A small network was shown many inputs. Here are its activations along a few directions, one row for each input.
Each table varies a few parts of the input and shows all the possible inputs, shuffled.
A made-up example of a description, with smaller parts first: one of 5 places around a ring, together with either a single point or (one of 2 separate values, together with one of 4 places along a line) or one of 11 places along a line.
Shared parts are said once, and a part with two or three values counts as separate values.
In the rows, 128 means zero.

Other details of the inputs shift rows strongly along two fixed directions, in all tables alike. That doesn't count.
To show where, the next rows are all for the same input, with only those details redrawn:
[123 149 106 137 141 138 125 137 133  97 123 135]
[121 121 173 104 106 137 196 107  70 155 130 122]
[124 152  94 145 152 131 101 148 146  92 126 137]
[120 153 106 135 130 153 148 127 132  84 112 135]
[120 153 106 135 130 153 148 127 132  83 112 136]
[119 149 118 129 121 157 168 119 120  90 110 133]
[125 142 113 136 147 124 110 144 128 116 134 133]
[126 110 181 104 121 109 160 123  65 186 151 119]

Rows:
r1: [123 148 118 137 125 154 170 100 132  94 113 128]
r2: [137 123  99 142 164  89  29 181 164 142 153 135]
r3: [131 100 182  98 117 104 147 129  93 199 149 122]
r4: [131  79 175 108 111  98 129 128  89 202 155 117]
r5: [127 130 104 134 127 136 110 143 154 106 120 135]
r6: [127 113 164 114 109 135 174 105  79 152 135 116]
r7: [135 128 117 128 146  84  35 174 164 163 136 136]
r8: [124 115 178  94  97 136 194 110  95 163 124 124]
r9: [137  99 180 106 126  96 129 126 100 200 152 119]
r10: [139  83 176 105 114  95 115 132  89 199 156 116]
r11: [139 122 128 124 137 105  80 160 135 143 141 129]
r12: [123 138 120 120 103 159 164 126 137  95 102 136]
r13: [138 139 105 136 140 125  91 146 161 105 121 133]
r14: [131 140 112 142 141 131 118 123 136 106 130 124]
r15: [121 134 120 124 110 159 167 114 146  99 104 134]
r16: [129 129 115 149 149 115 108 122 138 130 143 122]
r17: [130 127 101 150 162 106  69 153 138 133 151 128]
r18: [124 147 107 139 125 157 146 120 132  81 112 131]
r19: [126 115 128 122 116 113  91 137 148 150 118 134]
r20: [124 160 111 137 135 148 152 113 140  87 114 134]
r21: [120 133 108 143 134 139 142 114 135 110 127 126]
r22: [126 126 165 115 118 131 183  96  91 153 134 119]
r23: [127 123 107 134 125 133 108 140 150 113 123 133]
r24: [131 131 118 126 133 120 100 156 143 126 130 134]
r25: [121 115 158 116 117 132 180 100  89 158 138 118]
r26: [141 112 124 134 144 100  72 145 145 147 143 124]
r27: [119 147 116 131 120 158 168 117 121  91 109 133]
r28: [128 136 111 126 107 157 145 126 144  87 103 134]
r29: [121 129 106 144 129 143 138 121 129 107 124 126]
r30: [134 117 109 137 155  76  12 175 171 166 144 136]
r31: [136 119 126 134 149 101  80 145 150 150 143 129]
r32: [128 100 166 114 104 126 169 100 107 163 128 120]
r33: [132 135 128 134 139 125 123 123 123 123 135 122]
r34: [125 139 105 147 124 152 149 105 139  85 114 122]
r35: [136 131 117 131 130 129 108 136 151 113 120 130]
r36: [132 129 129 119 108 143 142 131 129 113 114 131]
r37: [122 145 117 139 123 154 170  97 132  95 114 126]
r38: [123 150 105 139 146 135 128 129 141 103 126 135]
r39: [138  81 179 109 115  93 125 119  92 201 153 111]
r40: [134 115 175  98  97 133 180 110  94 156 121 120]
r41: [130  85 170 113 124  93 121 128 103 202 158 119]
r42: [118 153 119 128 126 154 172 112 127  93 112 134]
r43: [121 119 159 114 118 132 182 102  89 156 136 120]
r44: [130 133 122 125 106 157 161 110 141  94 100 129]
r45: [127 129 165 113 118 131 184  98  90 151 132 121]
r46: [122 147 104 140 146 137 128 127 142 103 127 133]
r47: [128 133 110 128 106 157 145 123 145  87 103 133]
r48: [133 149 106 145 151 126 100 135 144 101 131 128]
r49: [125 133 116 124 116 126  99 141 160 127 107 138]
r50: [127 156 113 136 130 151 149 115 135  82 112 129]
r51: [124 139 124 130 138 129 130 135 117 120 131 131]
r52: [140 119 104 149 172  83  29 164 171 149 155 131]
r53: [128 143 117 135 130 142 134 128 124 100 122 130]
r54: [142 133 109 141 172  85  37 171 168 146 151 134]
r55: [123 149 121 129 118 158 164 116 119  86 110 130]
r56: [120 148 103 139 129 155 148 124 134  85 113 134]
r57: [134 118 109 151 153 106  72 144 132 135 152 121]
r58: [130 123 125 137 133 128 119 126 117 126 138 122]
r59: [125 141 117 137 118 156 164 100 128  90 112 122]
r60: [136 133 122 132 143 115  98 142 153 132 130 133]
r61: [126 121 116 129  96 159 157 111 138  92 103 130]
r62: [125 134 127 117 106 133 122 134 149 130 102 137]
r63: [131  90 174 107 123  97 127 128 100 202 156 119]
r64: [131 121 125 129 146 106  87 152 147 149 143 132]
r65: [127  81 179 103 103  87 109 125 102 217 142 122]
r66: [122 138 110 138 132 143 138 125 127 105 123 130]
Question: The inputs of r49 and r30 match in every part but one. If r56 is changed in the same way as r49 into r30, which row does it become?
Answer: r66
Question: The inputs of r26 and r39 match in every part but one. If r59 is changed in the same way as r26 into r39, which row does it become?
Answer: r34
Question: What do these inputs look like to the network?
Answer: one of 6 places along a line, together with either a single point or (one of 2 separate values, together with one of 5 places around a ring)
Question: List by row number the other rows that have the place on the line of 6 in common with r12.
Answer: r3, r13, r27, r36, r38, r45, r48, r53, r60, r62
Question: A walk changes only the place on the ring of 5. It starts at r23 and steps to r63. List the rest of the walk in order.
Answer: r52, r26, r10
Question: Which other rows does r66 become when the choice among 2 separate values takes its other values? List them by row number.
Answer: r5
Question: Which other rows does r37 become when the choice among 2 separate values takes its other values? List them by row number.
Answer: r52
Question: Which other rows does r57 become when the place on the line of 6 takes its other values? List them by row number.
Answer: r6, r18, r53, r55, r58
Question: List by row number the other rows that have the place on the line of 6 in common with r40.
Answer: r7, r8, r11, r20, r24, r42, r50, r51, r54, r55

Rows:
r67: [120 183  72 151 169 125  77 163 165  77 126 146]
r68: [137 163  79 165 176 129  75 134 172  71 139 129]
r69: [128 136 157 105 118 146 185 116  93 118 116 132]
r70: [137 122  93 166 165 111  80 139 151 109 152 122]
r71: [104 165  82 142 114 191 183 122 144  42  82 143]
r72: [131  85 126 121 121 103  68 153 152 166 146 138]
r73: [122 111 135 134 114 147 191  89  94 128 130 113]
r74: [123 110 170 112 154  75  91 157  70 225 178 123]
r75: [129 119 136 133 156  93  84 167 114 157 158 132]
r76: [134 125 141 114  74 156 151 111 129 110  84 124]
r77: [117 175  87 155 127 180 180  89 149  43 102 126]
r78: [140 102 135 108 127 101  78 173 160 169 143 128]
r79: [119  96 145 110  68 143 157 100 115 130  98 124]
r80: [127 112 139 125 138  84  77 130 184 187 124 138]
r81: [142 125 158  96  79 148 167 127 126 137  96 128]
r82: [134 162 105 133 170 107  78 163 142 109 140 141]
r83: [125  94 193 108 110 118 199  81  42 209 160 101]
r84: [134 121 152 126 124 147 183  89 101 117 129 115]
Question: What do these inputs look like to the network?
Answer: either a single point or one of 5 places around a ring or (one of 2 separate values, together with one of 6 places around a ring)
Question: Which other rows does r84 become when the choice among 2 separate values takes its other values? List them by row number.
Answer: r69
